A small network was trained on invented records. Each row is its activation on one of them, seen along a few directions.
Each row is followed by the record's values for the fields FEZI, KOVO, GOM, FUP, ZIK, NUF.
The largest differences between rows may come from other fields.
In the rows, 500 means zero.
Random noise pushes rows far along 2 fixed directions. That doesn't count. These rows show it; they differ only by the noise:
[434 537 369 431 429 538 496 512 470 692 425 383 527 459 378 546 410 483
 548]
[468 634 414 485 354 524 515 611 417 720 429 463 552 377 441 548 285 538
 507]
[255 596 400 493 588 487 455 526 512 740 397 327 666 592 370 564 739 456
 576]
[486 470 337 383 405 564 503 460 479 661 433 366 463 447 352 539 345 468
 557]

[504 352 511 421 722 467 428 393 546 315 505 344 445 660 395 692 723 357
 612] -> {FEZI: kizu, KOVO: bife, GOM: zoda, FUP: rola, ZIK: koso, NUF: rov}
[382 522 433 448 387 658 573 496 469 616 410 583 452 441 439 369 479 582
 408] -> {FEZI: luruv, KOVO: zabu, GOM: siv, FUP: rola, ZIK: vode, NUF: kor}
[394 649 565 636 530 389 468 586 523 651 521 485 647 600 603 353 725 556
 548] -> {FEZI: luruv, KOVO: zabu, GOM: zoda, FUP: rola, ZIK: vode, NUF: nafen}
[579 382 425 314 405 515 497 391 513 470 492 400 414 451 338 509 366 446
 625] -> {FEZI: kizu, KOVO: bife, GOM: zoda, FUP: rola, ZIK: koso, NUF: kor}
[438 732 674 593 458 436 496 678 365 485 503 699 600 453 657 686 491 557
 388] -> {FEZI: kizu, KOVO: bife, GOM: zoda, FUP: nif, ZIK: koso, NUF: kor}
[673 516 635 596 487 367 457 562 496 403 614 628 506 402 732 461 347 571
 509] -> {FEZI: luruv, KOVO: zabu, GOM: zoda, FUP: rola, ZIK: vode, NUF: fudav}
[437 598 497 512 364 421 448 544 481 657 508 483 518 444 392 415 456 490
 561] -> {FEZI: kizu, KOVO: zabu, GOM: zoda, FUP: rola, ZIK: koso, NUF: kor}
[390 618 543 488 617 458 526 662 416 488 432 495 609 485 542 791 562 468
 409] -> {FEZI: kizu, KOVO: bife, GOM: zoda, FUP: nif, ZIK: koso, NUF: zusur}
[288 343 475 372 675 607 541 280 544 517 431 453 478 630 377 527 803 408
 489] -> {FEZI: luruv, KOVO: zabu, GOM: zoda, FUP: rola, ZIK: vode, NUF: kor}
[732 488 454 311 405 407 440 568 509 400 544 403 393 320 446 627 111 443
 601] -> {FEZI: kizu, KOVO: bife, GOM: zoda, FUP: rola, ZIK: koso, NUF: nafen}
[519 545 418 466 419 544 615 595 455 600 436 534 432 422 474 462 336 523
 436] -> {FEZI: luruv, KOVO: zabu, GOM: tuf, FUP: rola, ZIK: vode, NUF: nafen}
[641 353 499 519 468 448 490 490 611 457 594 496 459 498 513 286 425 494
 584] -> {FEZI: luruv, KOVO: zabu, GOM: zoda, FUP: rola, ZIK: koso, NUF: nafen}
[633 429 494 571 393 529 529 517 517 457 580 574 381 397 489 438 375 577
 482] -> {FEZI: kizu, KOVO: zabu, GOM: zoda, FUP: rola, ZIK: vode, NUF: guno}
[280 775 700 613 691 478 494 736 382 477 419 573 717 586 631 813 725 528
 409] -> {FEZI: luruv, KOVO: bife, GOM: zoda, FUP: nif, ZIK: koso, NUF: rov}
[559 488 507 389 460 518 491 413 479 405 516 455 448 441 421 628 340 413
 522] -> {FEZI: kizu, KOVO: bife, GOM: zoda, FUP: nif, ZIK: koso, NUF: kor}
[732 419 573 433 565 403 437 412 566 319 607 469 429 495 607 501 388 485
 531] -> {FEZI: kizu, KOVO: zabu, GOM: zoda, FUP: rola, ZIK: vode, NUF: fudav}
[599 610 482 507 307 528 535 699 476 532 524 612 471 344 563 435 201 582
 407] -> {FEZI: luruv, KOVO: zabu, GOM: siv, FUP: nif, ZIK: koso, NUF: nafen}
[425 371 576 557 567 631 571 334 509 467 442 607 455 599 520 376 721 507
 441] -> {FEZI: luruv, KOVO: zabu, GOM: tuf, FUP: rola, ZIK: vode, NUF: kor}
[366 577 378 405 519 471 457 512 511 659 459 311 587 495 381 597 517 473
 580] -> {FEZI: kizu, KOVO: bife, GOM: zoda, FUP: nif, ZIK: vode, NUF: zusur}
[373 188 426 476 531 647 552 185 611 552 442 535 423 685 429 244 773 462
 516] -> {FEZI: luruv, KOVO: zabu, GOM: tuf, FUP: nif, ZIK: vode, NUF: kor}
[514 642 577 571 567 501 511 597 456 423 537 501 525 488 604 560 469 556
 470] -> {FEZI: luruv, KOVO: zabu, GOM: zoda, FUP: rola, ZIK: vode, NUF: tet}
[554 315 410 453 314 626 518 383 491 550 533 450 396 435 355 331 340 526
 587] -> {FEZI: luruv, KOVO: zabu, GOM: zoda, FUP: rola, ZIK: koso, NUF: kor}
[460 488 572 563 538 496 472 475 527 441 465 553 542 608 483 540 663 465
 535] -> {FEZI: kizu, KOVO: bife, GOM: tuf, FUP: nif, ZIK: koso, NUF: kor}
[379 673 583 659 459 365 457 657 498 717 499 492 724 534 579 300 640 565
 512] -> {FEZI: kizu, KOVO: zabu, GOM: zoda, FUP: rola, ZIK: koso, NUF: nafen}
[790 373 491 420 484 315 344 398 645 333 671 387 371 463 513 486 356 484
 646] -> {FEZI: kizu, KOVO: zabu, GOM: zoda, FUP: rola, ZIK: vode, NUF: nafen}
[609 294 461 370 601 426 457 320 651 346 584 397 367 597 478 424 578 438
 573] -> {FEZI: luruv, KOVO: zabu, GOM: zoda, FUP: rola, ZIK: vode, NUF: nafen}
[673 274 456 490 491 413 365 413 676 434 644 407 441 562 464 351 481 449
 684] -> {FEZI: luruv, KOVO: zabu, GOM: zoda, FUP: nif, ZIK: koso, NUF: nafen}
[272 641 587 550 679 475 521 608 403 569 441 491 643 516 593 673 656 501
 414] -> {FEZI: luruv, KOVO: zabu, GOM: zoda, FUP: rola, ZIK: vode, NUF: zusur}
[525 224 331 344 626 478 379 221 718 434 608 237 396 611 238 444 721 409
 699] -> {FEZI: kizu, KOVO: zabu, GOM: zoda, FUP: rola, ZIK: vode, NUF: kor}
[770 392 596 540 499 401 406 420 569 326 619 511 374 468 567 506 385 515
 554] -> {FEZI: kizu, KOVO: zabu, GOM: zoda, FUP: rola, ZIK: vode, NUF: rov}
[703 416 505 363 476 508 545 439 536 449 546 456 309 459 469 543 303 434
 510] -> {FEZI: kizu, KOVO: zabu, GOM: zoda, FUP: rola, ZIK: vode, NUF: guno}
[490 607 553 633 361 575 591 693 348 594 514 625 548 323 587 449 259 617
 375] -> {FEZI: luruv, KOVO: zabu, GOM: zoda, FUP: rola, ZIK: koso, NUF: zusur}
[314 615 479 523 588 455 537 580 427 557 417 475 607 637 520 607 728 462
 519] -> {FEZI: luruv, KOVO: bife, GOM: zoda, FUP: nif, ZIK: koso, NUF: nafen}
[407 709 501 627 498 297 374 692 571 660 586 416 759 489 549 388 575 547
 586] -> {FEZI: kizu, KOVO: zabu, GOM: zoda, FUP: nif, ZIK: koso, NUF: nafen}
[416 492 375 537 468 494 465 497 575 661 492 405 534 534 408 284 602 527
 624] -> {FEZI: luruv, KOVO: zabu, GOM: tuf, FUP: rola, ZIK: vode, NUF: nafen}

Which values does each new row have?
[599 404 630 601 432 563 620 430 477 435 537 715 427 517 657 379 545 574
 428] -> {FEZI: luruv, KOVO: zabu, GOM: zoda, FUP: rola, ZIK: vode, NUF: kor}
[712 439 685 566 512 464 582 516 427 240 549 706 498 466 726 677 413 579
 376] -> {FEZI: kizu, KOVO: bife, GOM: zoda, FUP: nif, ZIK: koso, NUF: rov}
[488 416 506 523 452 557 515 469 497 467 589 576 490 468 529 443 455 532
 476] -> {FEZI: luruv, KOVO: zabu, GOM: zoda, FUP: nif, ZIK: koso, NUF: kor}
[468 476 431 399 420 597 625 436 471 585 478 545 432 448 424 433 420 528
 512] -> {FEZI: luruv, KOVO: zabu, GOM: zoda, FUP: rola, ZIK: vode, NUF: kor}
[711 263 551 476 508 599 590 354 491 230 462 627 343 548 582 581 457 466
 411] -> {FEZI: kizu, KOVO: bife, GOM: tuf, FUP: nif, ZIK: koso, NUF: rov}
[365 650 541 544 544 524 499 575 391 559 472 484 577 491 589 543 557 553
 436] -> {FEZI: luruv, KOVO: zabu, GOM: zoda, FUP: rola, ZIK: vode, NUF: zusur}
[482 543 427 444 431 487 457 544 534 549 444 438 564 476 470 512 503 506
 517] -> {FEZI: kizu, KOVO: bife, GOM: siv, FUP: nif, ZIK: koso, NUF: nafen}
[684 494 517 362 521 524 497 443 473 342 554 431 366 423 487 779 245 437
 500] -> {FEZI: kizu, KOVO: bife, GOM: zoda, FUP: nif, ZIK: vode, NUF: rov}
[602 500 555 538 437 433 557 574 470 416 502 655 552 458 652 541 480 583
 432] -> {FEZI: kizu, KOVO: bife, GOM: zoda, FUP: nif, ZIK: koso, NUF: nafen}
[853 277 519 476 435 533 524 382 558 277 639 538 255 404 555 441 190 504
 557] -> {FEZI: luruv, KOVO: zabu, GOM: zoda, FUP: rola, ZIK: vode, NUF: rov}
[630 414 482 459 408 411 507 427 558 472 584 528 410 460 542 326 341 538
 530] -> {FEZI: luruv, KOVO: zabu, GOM: zoda, FUP: rola, ZIK: vode, NUF: nafen}
[583 553 360 340 349 447 482 570 486 590 541 407 449 343 410 538 144 460
 527] -> {FEZI: kizu, KOVO: zabu, GOM: zoda, FUP: nif, ZIK: koso, NUF: nafen}
[446 491 439 553 450 454 471 521 536 580 456 474 558 558 442 458 626 518
 505] -> {FEZI: kizu, KOVO: bife, GOM: tuf, FUP: nif, ZIK: koso, NUF: nafen}
[546 495 519 476 387 481 519 417 505 524 533 553 481 418 520 360 376 555
 474] -> {FEZI: kizu, KOVO: zabu, GOM: zoda, FUP: rola, ZIK: vode, NUF: kor}
[494 345 550 542 432 616 607 390 508 521 531 667 406 528 549 311 593 566
 456] -> {FEZI: luruv, KOVO: zabu, GOM: zoda, FUP: rola, ZIK: vode, NUF: kor}
[363 659 413 463 446 614 576 601 314 629 327 493 521 460 436 662 405 470
 374] -> {FEZI: kizu, KOVO: bife, GOM: tuf, FUP: nif, ZIK: koso, NUF: zusur}
[478 585 570 641 274 594 598 579 373 701 434 735 528 364 604 267 287 658
 377] -> {FEZI: luruv, KOVO: zabu, GOM: tuf, FUP: rola, ZIK: vode, NUF: kor}
